Each row below holds a small network's activations on one input, seen along a few directions.
In each table, some parts of the input vary, and every possible input appears once, in random order.
A made-up example of a description, with smaller parts first: one of 8 places around a ring, together with either a single point or (one of 2 separate values, together with one of 4 places along a line) or one of 11 places along a line.
Shared parts are said once, and a part with two or three values counts as separate values.

A family of inputs:
r1: [-31  20  33   2  47  -5 -32  42   0  29  20  -3]
r2: [-31   3 -23  -2   1 -39   5 -17 -11  -1  13  28]
r3: [ 10  12  -1 -18   7  50 -57  11 -25   2 -21 -26]
r4: [-15  -2  12 -31   8  19 -41  38 -36  18   5  15]
r5: [-25  -1 -21  -9   6 -10 -10   2 -12 -20  10  54]
r6: [ 28 -15   4  25 -41 -14  29 -27  18 -37 -30  -7]
r7: [-26  18  24 -36  30  15 -19  38 -10  28   5  11]
r8: [ -6  18 -33   8  -3  -6 -14 -41   3 -19 -12 -15]
r9: [ -6  32  18  15  43  28 -44  10  16  17  -7 -41]
r10: [ -3  34 -20  42  50  -5  95  18 -49  59  41 -14]
r11: [ 18 -21  10  35 -23 -13  39 -47   7 -44 -24  -7]
r12: [-17   8  -9 -37  11  19 -25  31 -12   0   3  45]
r13: [ 27 -14   7  12 -50   2  17  -7  26 -28 -13 -23]
r14: [ 21 -35  -6   1 -37  12   0  -4  28  23 -10 -45]
r15: [ 10  20 -19 -27   5  49 -42   5   0 -19 -22   3]
r16: [ 13  29   5  11  56 -22 -33 -24  37  -7  -7 -12]
r17: [ -2  30  11 -24  28  49 -37  10   2  11 -21 -30]
r18: [  1 -25  15  17 -35 -43  42  -1   5 -15  -1  31]
r19: [ 15  14 -28 -12 -23  25 -28 -28   2  -4  -4  -3]
r20: [ -8 -33  22  25 -19 -42  53 -22  -5 -24   2  33]
r21: [ 28 -38  10  -3 -40  12  12 -12  19 -18  -6 -33]
r22: [  2 -28  19   0 -43 -33  33  19   7 -15   7  16]
r23: [ -3 -50   7 -10 -32 -20  17  21  13  41  16  -4]
r24: [-12  16  18  -1  60 -53 -18   3  22   6  17  29]
r25: [-13   3 -17 -21 -16  -5 -14  -1 -13  15  23  37]
r26: [  1  12 -33   2   0  20 -25 -22   0 -36 -16  13]
r27: [  3 -51  22 -11 -34 -18  24  15   6   4  23   5]
r28: [ 22  44 -30  47  46  28  73  -7 -37  34  11 -56]
Changing only one part turns r22 into r13. The same change can be made to r7. Which row results?
> r17
Describe the family of inputs behind these rows.
> one of 2 separate values, together with either a single point or one of 5 places along a line or one of 8 places around a ring
A walk changes only the place on the ring of 8. It starts at r17 and steps to r9. List the rest of the walk in order.
> r16, r8, r26, r19, r15, r3

A family of inputs:
r29: [-37   9   8  -7  56 -40  22  37 -19  45  52  37]
r30: [ 11 -29  -3  -4 -37 -10  21  -8  -1 -18   0  17]
r31: [-12  16  -6 -22  11  34 -29  15  -9   7  -5   7]
r32: [  4 -35  17  -3 -39 -15   0  -9  13 -35 -18  19]
r33: [ -7   8  15 -26   9  28 -57  10   7 -11 -19   2]
r34: [-17  18  -4 -27   0  22 -70   0  10 -13 -21   9]
r35: [ -2 -22  -4  -2 -47 -23 -18 -18  16 -42 -13  22]
r36: [  1  10   3  -7  16  24 -23  12 -14  23   6 -23]
r37: [ 13 -28   6  12 -35 -20  32  -6  -6   3   2  -9]
r38: [  2  28  -6  13  34  21   1  15   0  22   9 -31]
r39: [ 19 -11   2  25 -16 -21  54  -7  11   5   3 -15]
r40: [  7  36 -20  14  56  25  10 -10  -3  23   4 -26]
r41: [ 16   0  -9  34  -5 -25  58 -31  -5 -10   0 -10]
Describe the family of inputs behind these rows.
> either a single point or (one of 2 separate values, together with one of 6 places along a line)
Which other rows does r36 become when the place on the line of 6 takes its other values? List them by row number.
> r31, r33, r34, r38, r40

A family of inputs:
r42: [-23 -22 -12   5 -15 -39  33 -23 -13  -8  12  32]
r43: [-15  -2 -18 -24 -38 -10 -24  -8  -9 -20  -8  32]
r44: [ 20   2   4 -11 -10  23  -8 -11  29  15  -9 -31]
r45: [ 21   3  -3   5 -16  37  42  -3 -20  -8 -17 -11]
r46: [ 19  -9  16   5  -6  11 -36 -19  25 -41 -32 -31]
r47: [  0 -12   1 -18 -14   7  26  28 -22 -12   5  32]
r48: [  8 -23  -6  21 -24  -4  61 -29 -17  11   5 -25]
r49: [ -1 -10  22   4  -6  -2 -48 -23  26 -44 -22   9]
r50: [ 15 -17  -2  -2 -21  29  31  25 -22   5  -1   7]
r51: [ 17 -18  11 -20 -13  13 -19  16  24  29   9 -12]
r52: [ -8   2  -8 -14  -7  -1  14   3 -19 -27 -13  48]
r53: [ 13   3 -11  -9  10  -9 -37 -25  30 -11  -4  14]
r54: [ 31   7 -12  -7   8   5 -22 -22  31  -8 -10 -24]
r55: [-24  44   3 -15  75  48 -47  57 -30  70  17 -22]
r56: [  0 -42  -6  15 -31  -8  51  -1 -16  24  26  -5]
r57: [ -5 -18  29  19  -3 -54  52  24   9  11  26  10]
r58: [  1   2 -32  -1 -28  -3 -25 -24  -5 -28 -11  16]
r59: [  9  -1 -24  -4 -47  28   1 -10  -8  -4 -18 -28]
r60: [ 12  -2  24  45  -6 -24  72 -10  18  15   6 -32]
r61: [ 11 -17  30   0 -20  24 -24  -6  20 -17 -34 -39]
r62: [-15   0  22  27   3 -64  43  -5  15  -5  13  28]
r63: [  7 -19 -13 -11 -51  18  -8  16 -13  11   2  -7]
r64: [ 28  12 -19  10  -2  19  30 -15 -15 -31 -17  -2]
r65: [ -9 -35  34 -25 -17  -5 -41  24  17 -19 -11   3]
r66: [  0   6   9  51   9 -54  44 -24  21 -16   9  17]
r67: [ -3 -19 -22  27  -6 -37  33 -42 -12 -16   8  20]
r68: [-23  63  -9  -4  75  61 -36  28 -21  54  -1 -41]
r69: [-29  70 -18  -3  94  29 -61  10 -21  27   6   9]
r70: [-40  46  -2 -33  83  28 -49  60 -25  53  24   2]
r71: [-16 -39  -8   1 -24 -29  44   2 -13   7  30  17]
r72: [-10  74 -18  -2  91  43 -48  14 -21  30  -1 -29]
r73: [-18 -17  30 -20 -13 -10 -49  -4  23 -35 -21  22]
r74: [  6 -33  41  -8 -27  16 -32  19  16  -1 -11 -17]
r75: [-12 -16 -15 -25 -47   0 -12  17  -6  -7  11  16]
r76: [ 10   7 -18  10   1   4  15 -16 -15 -35 -13  35]
r77: [  4 -18   7 -38  -2 -10 -26  21  24  14  11   9]
r78: [-40  70   5 -28  86  19 -61  28 -30  36  20  21]
r79: [ 11 -23  32  34 -10 -34  58  20   8  30  22 -14]
r80: [ 19  10  10  51   7 -39  60 -24  23 -12   5 -21]
r81: [ 10 -13 -26  28 -12 -16  49 -40  -6 -15   5 -16]
r82: [ -2  -1   4 -34   5 -18 -36  -6  25   0  -3  27]
r83: [ 19   7 -33   0 -31  10 -11 -22  -5 -25 -15 -20]
Changing only one part turns r61 into r65. The same change can be made to r45. Which row results?
> r47
Describe the family of inputs behind these rows.
> one of 6 places around a ring, together with either a single point or one of 6 places along a line
Which other rows does r66 become when the place on the line of 6 takes its other values? List them by row number.
> r49, r53, r58, r67, r76

A family of inputs:
r84: [-19  10  17   2  34 -17  -3  -1   3  -7 -15  24]
r85: [-24  20  -3   0  13 -14  -4  10 -19 -11  -6  58]
r86: [-13  -9  14   1  16 -38  -8 -20  -8 -22   5  18]
r87: [-33   1  -2   4  46   4 -12  11 -11  37  22 -12]
r88: [ 21   0  -4 -44 -30  61 -69 -15   5 -26 -36 -28]
r89: [ 18   9 -17  13  -7  -6   8 -47 -24 -38 -14 -13]
r90: [-21  23  -1 -14  26  20  15  56 -25  37  30  15]
r91: [  7  36  -9  12  28   3  -8  -5  30  10   1 -12]
r92: [ 11 -24  11  25 -53 -20  32   0  15   6  -5 -31]
r93: [-10 -32  15   1 -39 -11  31  15  -3 -15  19  49]
r94: [-27  11 -17   2  28  -1 -16  20 -41  37  29  25]
r95: [ 17  28  -7   2  27  46  29  17 -25  29   3 -51]
r96: [  7  22 -22  15  13  21  17 -24  -6 -24 -35  -5]
r97: [-11  24  14  -4  38 -12 -15  -6  12  30   8  15]
r98: [-13 -11  -1 -64 -27  27 -86  30  -1 -14 -12  27]
r99: [  4  25   4  30  23  -7  -7  -8   7 -16 -27   3]
r100: [ 27  -9  -8  20 -11 -27   4 -19  34 -16  -2  -1]
r101: [  4 -33   4  -8   5 -40   7 -10  26  -1   5  17]
r102: [-13  35  -8 -12  18 -10 -12   7  -7  21  19  48]
r103: [ -1 -43   5 -13 -49 -39  35  23 -22  20  11  21]
r104: [-17   8  18 -12  50  17  15  47  -5  43  21 -23]
r105: [  5  -2   6 -28 -22  44 -87  10  32 -22 -31 -20]
r106: [ 40 -12 -28   6 -18  -5  24 -38  13 -19 -12  -7]
r107: [ -1  16 -35  19  25  39   7 -17 -24  21   3 -37]
r108: [-17  25 -13  26  29  18 -12   3   2  17  16 -38]
r109: [-11 -21 -21 -10 -18 -32  10   3  11  -9  15  49]
r110: [ 24 -23  27  24 -31  -8  27  -4  19 -23   2 -11]
r111: [  8  32  12  11  35  25  10  38   0  28  14 -46]
r112: [-11 -49  23  -5 -35 -33  36  10   7  21   3 -13]
r113: [ 26 -20   4  16 -44  21  48 -25   4 -29  -7 -16]
r114: [ -1 -44  42   0 -17 -21  28   2  11  -7   9   9]
r115: [  4   4  -8  23   5 -24  -4 -21   5 -38  -5  -7]
r116: [ 26 -31 -10  10 -56   0  52 -18  -9   5 -16 -38]
r117: [-11 -13  22 -54 -12  29 -89  15  19 -10 -18  -2]
r118: [ 22  44 -17  10  14  24   2 -35   1  12  -9  -9]
r119: [-21   3  -7  -7  -5 -37  -5  -6 -28 -31  16  44]
Describe the family of inputs behind these rows.
> one of 4 places along a line, together with either a single point or one of 8 places along a line
Changing only the place on the line of 4 turns r106 into r100. The same change can be made to r118. Which row results?
> r91
Which other rows agree with r117 in the place on the line of 4? List them by row number.
> r84, r86, r87, r97, r101, r104, r112, r114

A family of inputs:
r120: [ 21 -34 -12  -3 -52   9 -16 -13  28 -25 -17 -28]
r121: [ 15 -31  28  39 -16 -25  81 -13  11  21   9 -35]
r122: [ 36 -40  17  -6 -56  22  -5  -8  28  -2 -34 -54]
r123: [-12  16 -33 -25  21  -1 -36  -4 -11  26  19  27]
r124: [  5 -18 -24 -17 -34  11 -24 -43   0 -69 -34  30]
r125: [ -5   0 -17  34   5 -49  55 -30 -15 -27   3  44]
r126: [ 13  56  12  -2  88  39 -45  20  26  26  -4 -40]
r127: [-38 -59  60 -49 -30 -41 -25  67   8  18  30  69]
r128: [-31  48 -11  -4  63 -18 -41  -6  -8   3   3   0]
r129: [ 11   1  -1  35 -10 -44  70 -18  -2 -13   7  17]
r130: [ 23 -11  -9 -15 -53  11 -15 -24  15 -47 -30   5]
r131: [  7 -24  -1  47 -11 -44  71 -11  10   4  22 -14]
r132: [-20  42  24   5  52  17 -76  -1  14   1  -8  -4]
r133: [-25  42 -32 -20  17  49  11  26 -44  33  15  11]
r134: [ -2  12  -2 -19  17  64  -6  58 -61  51  18 -29]
Describe the family of inputs behind these rows.
> either a single point or one of 6 places along a line or (one of 2 separate values, together with one of 4 places along a line)
List by row number the other inputs of the same sort as r126.
> r123, r128, r132, r133, r134
